Each row below holds a small network's activations on one record, seen along a few directions.
Each row is followed by the record's values for the fields T, F, J, G.
Not every record has every field; a missing one is written absent.
Other fields move the rows too, some of them a lot.
In the rows, 500 means zero.
Random noise pushes rows far along 12 fixed directions. That doesn't count. These rows show it; they differ only by the noise:
[227 141 421 486 600 410 537 273 432 654 378 552 582 509 352 539 681 565
 585 552 468 763 678 512 432 434 426 519 674 421 539]
[545 319 262 272 396 403 341 404 552 376 477 792 613 649 417 831 552 459
 421 486 375 511 461 593 338 419 776 490 486 306 347]
[500 467 622 517 659 600 426 482 536 902 581 401 592 368 421 558 513 521
 662 446 453 525 473 405 426 530 504 490 571 547 457]
[292 643 529 434 513 562 698 674 137 563 378 406 305 577 414 461 534 586
 452 606 712 312 290 256 547 437 419 672 427 591 627]
[539 524 816 557 419 572 415 362 621 570 552 644 558 358 595 156 468 609
 347 490 502 655 523 486 680 414 364 422 694 585 779]
[254 562 550 446 358 470 409 487 296 457 344 691 518 549 478 471 491 607
 320 596 663 496 427 433 528 430 518 457 606 458 658]
[562 633 470 509 554 533 556 632 524 481 596 398 409 400 518 554 468 457
 539 627 583 498 408 505 634 554 634 469 440 512 696]
[562 595 408 439 489 602 559 475 578 579 540 486 601 513 313 429 243 591
 599 318 476 551 379 439 701 614 449 432 415 578 509]
[699 440 416 637 671 618 542 455 565 257 453 225 507 315 585 538 555 399
 548 682 352 580 478 689 605 602 463 605 371 455 399]
[357 755 781 439 552 527 504 579 577 742 638 568 635 423 685 530 391 351
 711 477 380 363 429 397 431 334 452 459 480 576 403]
[314 466 577 601 436 536 549 750 462 658 463 296 427 429 629 446 664 505
 452 706 648 396 553 480 563 544 468 630 622 498 563]
[184 647 575 526 425 544 364 459 487 756 274 460 767 433 546 518 405 554
 709 305 454 519 601 486 575 541 280 580 654 458 231]
[548 359 316 452 345 601 553 691 649 801 411 292 464 498 326 635 607 545
 644 480 494 291 443 450 578 624 558 536 531 431 334]
[563 671 492 408 383 564 425 367 465 495 202 503 469 418 495 535 573 600
 594 273 444 517 485 487 713 432 369 744 597 412 429]

[375 143 585 466 386 402 473 157 475 288 245 800 546 531 533 400 766 529
 341 627 344 623 620 580 399 225 355 481 675 375 498]
T: t2 / F: f2 / J: j1 / G: absent
[212 730 418 374 493 302 436 329 212 162 319 734 492 588 570 730 487 405
 501 638 535 552 519 538 360 313 578 430 439 319 525]
T: t1 / F: absent / J: j2 / G: absent
[583 542 406 478 602 565 660 492 435 548 517 420 415 495 291 425 398 610
 596 364 578 581 403 381 667 584 445 538 424 616 663]
T: t2 / F: f1 / J: j1 / G: absent
[626 520 485 704 764 547 284 264 399 208 314 330 584 233 626 605 587 472
 507 576 425 777 609 738 523 606 460 637 517 385 431]
T: t2 / F: f2 / J: j4 / G: g2
[622 736 628 552 748 417 198 370 507 392 591 586 575 264 757 765 525 345
 587 478 439 727 598 676 404 458 712 545 563 416 562]
T: t3 / F: absent / J: j1 / G: absent
[545 496 370 442 341 367 272 541 648 438 452 652 496 445 578 800 645 441
 493 540 534 524 599 659 485 496 818 428 651 283 554]
T: t2 / F: f2 / J: j1 / G: absent
[582 568 423 503 476 450 253 501 551 355 403 586 584 404 574 793 567 415
 538 543 471 428 500 643 385 528 710 401 513 322 365]
T: t2 / F: f2 / J: j4 / G: g2
[611 499 440 418 507 560 585 609 421 557 488 443 396 576 423 551 543 539
 492 408 517 353 380 392 485 495 506 677 425 549 429]
T: t2 / F: f1 / J: j1 / G: absent
[232 523 250 576 534 387 532 683 374 369 431 399 578 592 495 680 416 449
 581 569 649 494 576 592 478 685 574 478 431 456 394]
T: t2 / F: f1 / J: j4 / G: g2
[296 695 412 487 524 418 567 663 395 428 714 529 486 600 486 495 263 481
 422 659 724 540 468 459 527 599 651 306 396 541 757]
T: t1 / F: absent / J: j4 / G: g2
[534 398 580 635 539 555 485 686 678 579 655 346 596 431 648 527 509 354
 514 665 418 373 512 587 387 582 553 431 460 530 329]
T: t2 / F: f2 / J: j3 / G: absent
[334 600 653 378 582 362 600 480 382 566 682 708 467 636 614 346 456 553
 457 262 590 698 629 377 531 341 415 751 597 643 720]
T: t2 / F: f2 / J: j4 / G: g1
[532 459 280 435 517 412 577 495 573 501 573 523 474 551 360 529 442 579
 569 316 588 721 599 529 679 599 577 546 539 503 680]
T: t2 / F: f1 / J: j2 / G: absent
[472 664 455 523 555 574 661 293 337 369 382 429 451 541 254 295 251 586
 577 470 502 543 368 399 613 541 283 276 310 592 573]
T: t1 / F: absent / J: j1 / G: absent
[317 453 440 539 568 318 586 530 400 281 544 500 385 518 682 484 631 470
 383 635 664 774 717 616 600 472 556 697 600 451 787]
T: t2 / F: f2 / J: j4 / G: g1
[554 444 149 355 198 376 626 398 779 437 354 541 357 532 304 631 569 498
 708 482 455 563 592 600 773 492 629 291 539 286 647]
T: t1 / F: absent / J: j3 / G: absent
[610 418 526 574 503 647 571 524 590 455 536 406 538 425 433 343 428 517
 442 652 454 449 362 507 599 577 446 354 417 555 537]
T: t2 / F: f1 / J: j2 / G: absent
[424 525 685 503 492 422 465 355 555 544 547 762 524 438 489 407 442 494
 544 472 510 647 485 459 538 354 515 245 603 576 779]
T: t2 / F: f1 / J: j3 / G: absent
[654 389 599 501 477 576 522 321 583 500 444 548 465 422 443 374 555 546
 473 496 386 550 438 487 580 406 411 465 533 525 569]
T: t3 / F: absent / J: j3 / G: absent
[378 402 485 504 318 475 360 464 531 736 287 556 465 391 374 617 674 587
 551 590 599 486 519 478 541 491 615 322 737 362 636]
T: t3 / F: absent / J: j1 / G: absent
[373 374 159 623 465 407 474 489 594 450 352 341 541 421 370 626 512 559
 635 514 629 770 718 703 725 764 585 410 622 351 607]
T: t2 / F: f1 / J: j3 / G: absent
[600 565 537 442 153 538 467 751 571 340 592 630 447 649 656 264 431 614
  82 461 647 371 447 505 696 536 530 668 557 553 619]
T: t3 / F: absent / J: j1 / G: absent
[557 414 447 604 671 614 538 223 430 495 359 293 576 459 327 422 410 540
 651 394 323 634 499 508 486 583 240 498 388 551 265]
T: t1 / F: absent / J: j2 / G: absent
[423 602 592 481 494 488 335 462 307 575 459 562 435 486 449 584 539 528
 387 658 618 418 424 412 303 454 625 330 530 438 594]
T: t1 / F: absent / J: j2 / G: absent
[486 636 607 410 624 375 361 399 475 555 650 757 550 475 555 586 462 493
 542 334 539 685 555 473 423 395 631 476 584 503 680]
T: t2 / F: f1 / J: j4 / G: g1
[316 406 467 520 522 462 475 219 334 255 309 636 704 612 507 301 394 639
 362 297 445 800 649 581 576 497 195 714 566 522 384]
T: t2 / F: f1 / J: j1 / G: absent
[531 505 464 575 453 513 251 599 666 631 603 493 686 427 552 602 403 507
 477 443 537 582 573 618 511 699 671 424 608 457 454]
T: t2 / F: f1 / J: j1 / G: absent
[587 261 497 666 441 541 398 428 671 397 448 480 658 480 508 405 481 485
 441 529 366 492 565 663 440 602 425 340 513 481 283]
T: t3 / F: absent / J: j4 / G: g1
[509 559 540 619 524 455 259 461 378 311 332 525 437 327 609 655 662 481
 388 703 619 560 518 630 453 511 671 443 617 365 645]
T: t2 / F: f2 / J: j1 / G: absent
[421 414 184 411 518 402 640 596 525 470 596 413 480 674 394 712 460 399
 601 565 484 474 547 537 410 583 641 464 346 423 380]
T: t1 / F: absent / J: j1 / G: absent
[865 297 417 468 561 633 390 261 532 418 477 607 522 468 197 475 463 642
 382 431 423 576 320 495 493 569 576 338 442 506 558]
T: t2 / F: f1 / J: j4 / G: g2

Here are new rows. What are their fields?
[509 123  91 357 542 391 864 573 489 433 547 449 310 730 220 649 643 483
 580 568 508 493 491 470 473 503 615 557 357 476 532]
T: t2 / F: f1 / J: j1 / G: absent
[396 590 473 491 524 430 544 416 489 488 532 488 503 545 502 491 416 459
 602 467 475 589 594 504 488 487 453 440 463 500 503]
T: t1 / F: absent / J: j1 / G: absent
[223 340 250 328 327 380 620 629 558 593 534 692 663 802 315 653 347 469
 579 437 489 361 464 442 384 504 591 324 421 477 303]
T: t2 / F: f1 / J: j3 / G: absent
[596 449 525 379 491 506 733 714 608 356 756 538 506 685 683 461 454 322
 427 541 326 264 405 478 392 369 480 678 274 608 282]
T: t2 / F: f1 / J: j2 / G: absent
[464 411 473 369 407 499 804 553 469 382 462 546 378 666 492 433 558 439
 485 584 397 304 365 405 517 299 385 612 357 554 422]
T: t3 / F: absent / J: j1 / G: absent
[698 713 537 367 811 514 509 244 210 399 357 567 282 373 374 761 628 460
 693 450 432 536 275 376 411 276 585 583 371 475 630]
T: t2 / F: f1 / J: j1 / G: absent
[625 527 454 476 743 485 509 508 412 236 793 659 589 553 479 388 299 555
 302 450 615 662 439 506 454 596 574 496 345 622 675]
T: t3 / F: absent / J: j4 / G: g2
[667 331 474 463 559 527 743 373 469 325 549 557 318 530 337 300 529 561
 401 578 495 597 374 439 632 420 450 466 412 608 793]
T: t3 / F: absent / J: j1 / G: absent
[644 365 645 539 195 610 312 486 502 438 409 744 465 513 352 279 493 685
  75 684 636 322 257 441 491 498 595 136 602 514 721]
T: t2 / F: f1 / J: j1 / G: absent
[277 331 498 620 337 450 400 624 540 416 428 469 605 507 721 482 616 469
 303 718 551 511 673 667 488 552 502 574 651 393 418]
T: t3 / F: absent / J: j3 / G: absent
[403 585 534 411 397 349 414 394 410 409 436 653 363 525 632 547 674 506
 368 558 585 635 651 536 499 335 580 595 656 359 718]
T: t1 / F: absent / J: j3 / G: absent
[394 610 420 465 700 454 514 531 276 593 542 331 446 575 537 658 536 472
 581 409 542 563 607 456 369 537 494 797 451 492 378]
T: t1 / F: absent / J: j1 / G: absent
[618 370 403 482 307 536 335 477 513 412 414 623 497 547 383 496 504 634
 235 519 582 506 416 544 557 575 639 434 576 440 584]
T: t3 / F: absent / J: j3 / G: absent
[498 561 640 476 655 512 707 478 543 621 734 498 526 542 531 243 346 533
 573 255 466 665 562 392 620 462 297 662 473 721 606]
T: t2 / F: f2 / J: j3 / G: absent
[601 137 404 609 589 556 431 378 592 546 512 409 656 501 400 423 534 592
 427 412 407 686 639 614 452 669 417 570 572 509 336]
T: t2 / F: f1 / J: j1 / G: absent
